These are the activations of a small neural network, seen along a few directions. Each row is one input.
Each table varies a few parts of the input and shows all the possible inputs, shuffled.
Descriptions start from the smaller parts, as in this example, which fits no table here: values(3) and (point or ring(9) or (ring(5) and line(6))).
Shared parts are said once, and a part with two or three values counts as separate values.

Other details of the inputs vary at random and push rows far along two fixed directions, the same in every table; ignore that.

A family of inputs:
R1: [ 31   9 -28  14   0  18 -23  13  34 -38 -35]
R2: [ 29  14 -20  27  -9  22 -24   8  18 -41 -36]
R3: [-39   5  -8 -44  29   5  20 -22 -48  36   4]
R4: [-16 -22  57   8 -12 -36   5   5 -27  32  44]
R5: [ -7 -35  57  -8  -9 -27  15  -7 -18  27  45]
R6: [ 21 -16  96  31 -27 -17 -25  15  30 -40  36]
R7: [ -2 -19   7  -8  -6  -7   0   0   3   0  19]
R8: [ -3   8 -68  -4  32  18  18 -25 -13  22 -39]
R9: [ -5 -10  15   8 -12 -15   8  -1   7  16   2]
R10: [-16 -27  66  15 -11 -26  13   3 -15  42  32]
R11: [-25 -27  45  -8  26 -17  21 -16 -11  53  54]
R12: [ 42   8  18  22 -20  16 -39  20  53 -44  -6]
R13: [-40  13  -1 -34  46   8  29 -24 -39  34  -1]
R14: [ -1  32   1 -11 -10  17 -14  15   9 -25 -33]
R15: [ 21  24 -40   9 -25  -1 -21  12  19 -45 -22]
R16: [ -9  16 -77  -9  14   5  22  -6 -34  14 -24]
R17: [-12  20 -87 -11  17  15   7  -4 -19  18 -12]
R18: [ 12  49 -25 -12 -16  17 -32  22   9 -58 -35]
R19: [-29   4   7 -32  43   9  19 -18 -37  49 -13]
R20: [ 46   3  27  23 -23   5 -25  18  39 -48 -17]
R21: [-26 -14 -27 -10  17   1  24 -23 -46  36   8]
R22: [  3 -15  44   7  -3 -17   2  -8  18  -7  24]
R23: [ -3   9 -52   3   1  15   7   6   7   2 -30]
R24: [ 16 -21  84  21 -39 -27  -6  23  25  -6  24]
R25: [  0 -14  40  11 -17  -8  -8  15  23  14  25]
R26: [-26 -13 -41 -22  24   7  20 -23 -30  47  19]
R27: [ 10   3 -18   6   7  11  -5   2  21 -31  -8]
R28: [  0 -16  10  -6 -13 -12   1 -11   1  -2  17]
R29: [ 28  20 -23  15  -7  18  -8   4  24 -54 -25]
R30: [  0  13 -60  -4   3   2  -1   8  -5  -6 -15]
Each input here is: ring(5) and (point or line(5)).
Which other rows does R4 become when the ring(5) part takes its other values? List them by row number.
Answer: R2, R6, R10, R21
Which other rows does R24 become when the line(5) part takes its other values? List them by row number.
Answer: R9, R10, R23, R25

A family of inputs:
R31: [ -8  -8 -31   1   9 -17  34 -14 -23  31  -3]
R32: [ 34 -10  -8   8 -16   5 -23  12  32 -16   0]
R33: [-24  -9 -92  -8  35  17  33 -22 -26  52 -19]
R34: [ 24   0 -12  28 -34   0 -10  12  39 -52 -12]
R35: [ 21 -25  30  16 -26 -15  -8   4  26 -23  18]
R36: [ -8  28 -33 -12   6  16  -7  12 -22 -21 -13]
R37: [ 21  -5  30  21 -28 -22 -10  24  30  -7  11]
R38: [-13  22 -44 -19   7  10  -4  -3 -17  16 -37]
R39: [-20 -22  66 -19  -7 -35   8  -9 -27  37  24]
R40: [ 14  12  37  12  10   7 -21   6  17 -32   1]
R41: [ -4 -43   7 -12  14 -18  24 -23 -24  48  30]
R42: [ 40   0 -20  22 -20  15 -34  10  24 -45  -3]
R43: [-20   5  -5  -1  25  20  18 -13 -33  29 -13]
R44: [  2   9  39 -16 -17  -6 -18  31  11 -16  10]
R45: [ 21  28   4  13 -29   7 -43  17  12 -51 -24]
R46: [-28  -8  52 -15  11 -13   3 -12 -16  23  51]
R47: [ 13  23 -26  -5  20  19  -5  -8  13 -42 -40]
R48: [-32 -13  27 -35  15 -19  26  -4 -43  34  23]
R49: [  2 -18  83   1 -13  -8   4   1   3   0  13]
R50: [  1  12 -53  18   6  -1  15  -3 -18  13 -12]
R51: [ 23  24   5   9 -16  29 -20  17  31 -35 -38]
R52: [-28  -6  20 -31  14 -10  19 -23 -17  20  27]
R53: [  7  11 -51  30 -10  14  -4   4  13 -26 -15]
R54: [-22 -26   7   9   3 -17  23  -2   1  46  22]
R55: [-11  35 -89 -18  53  37  14 -16 -10   9 -57]
R56: [ 10 -23  34  26 -17 -13 -11   7  13  -2  33]
R57: [-15   6  24 -23   3  -1  -5  -2  11   8  23]
What is each input in this table made of?
Answer: values(3) and (line(4) or ring(5))
Changing only the values(3) part turns R35 into R56. The same change can be made to R31. Which row results?
Answer: R50
Start at R32 and move only the line(4) part, one step at a time. The first step leads to R33. Which rows follow, in order?
Answer: R54, R37
Which other rows does R45 become when the values(3) part takes its other values? List them by row number.
Answer: R38, R39

A family of inputs:
R58: [  1   6  -7   9 -18  -6   2   6   5 -13 -11]
R59: [  5   7  -4   1   7  11  -6  -2  19 -15   3]
R60: [  3   4 -12  -8 -15  -5  -6   6  11 -15   0]
R61: [-10   6 -28   5  11   1   1   0 -15  17  -7]
R62: [ 3 -3 20 13 -9  4 -8  7  3  3  8]
R63: [  0   5 -10  -1 -17  -6   0   2   4 -21   0]
R64: [ -3  10 -12  -2 -12   1  -6   9   8 -18   8]
R65: [ 13   3 -11  -5  -8  -3 -13   5   5 -11   1]
R66: [ -3  -1  -7   5  10   5  13 -10   2   9 -15]
R67: [ -9   5 -50 -19  28  17  15 -18  -5  16 -18]
R68: [-10  -3 -35  -6  24   4  22 -22 -23  14  -7]
R69: [ 12   1   0  15  -1   2   1   0   5 -14 -14]
R70: [-12 -21   5 -15  22  -8  17 -13 -18  32  15]
R71: [  3  -9  10   3  -9   1  -4  -4  -1 -13   7]
R72: [  6 -10   6  -5  -7   3 -11   1   4  -6   5]
R73: [ 15  -1  -2   7   0   3  -4   6  11  -8 -14]
R74: [  6   7  -7   3  -6  12 -12   0   5 -14   7]
R75: [  9   4  -7   5   6   8  -7   2   7 -19   4]
R76: [-14  -2 -36   1  14  12  21 -16 -29  25 -18]
R77: [  6  -6  15   3 -11 -15  -7   0  -1  -9  14]
R78: [  5   6  -8   1 -18  -4  -3  13  10  -5 -11]
R79: [-24  -1  70 -29  11 -15   0  -2 -23  17  26]
R80: [ -8 -13  22   8  14  -6  10  -1  -9  23  14]
R81: [ 11   2   0   2   1   7  -3   3  21  -3 -15]
R82: [ 12   3  -8   5 -10  -2 -11  12   5  -4 -11]
R83: [  4 -16  41   3 -11  -8   0   3  -1  21  16]
R84: [  7  10 -12   4  -4   2 -13   6   3 -15   8]
R85: [-9 -3 11  6 14  1  6 -4  6 19  4]
R86: [-29  11  27 -26  23   0  13  -5 -33  30  -7]
R87: [  7 -11  41  13 -16 -20  -1   9   0   5  16]
R88: [ -5  10  -8   8 -13  -1  -7  13   8 -10  -5]
R89: [  7   1  -3   0   2   5   1  -5  16 -20  -5]
Changing only one part turns R85 into R59. The same change can be made to R61. Which row results?
Answer: R84
What is each input in this table made of?
Answer: values(2) and (point or (values(3) and line(5)))
Which other rows does R75 become when the values(3) part takes its other values? List them by row number.
Answer: R68, R70
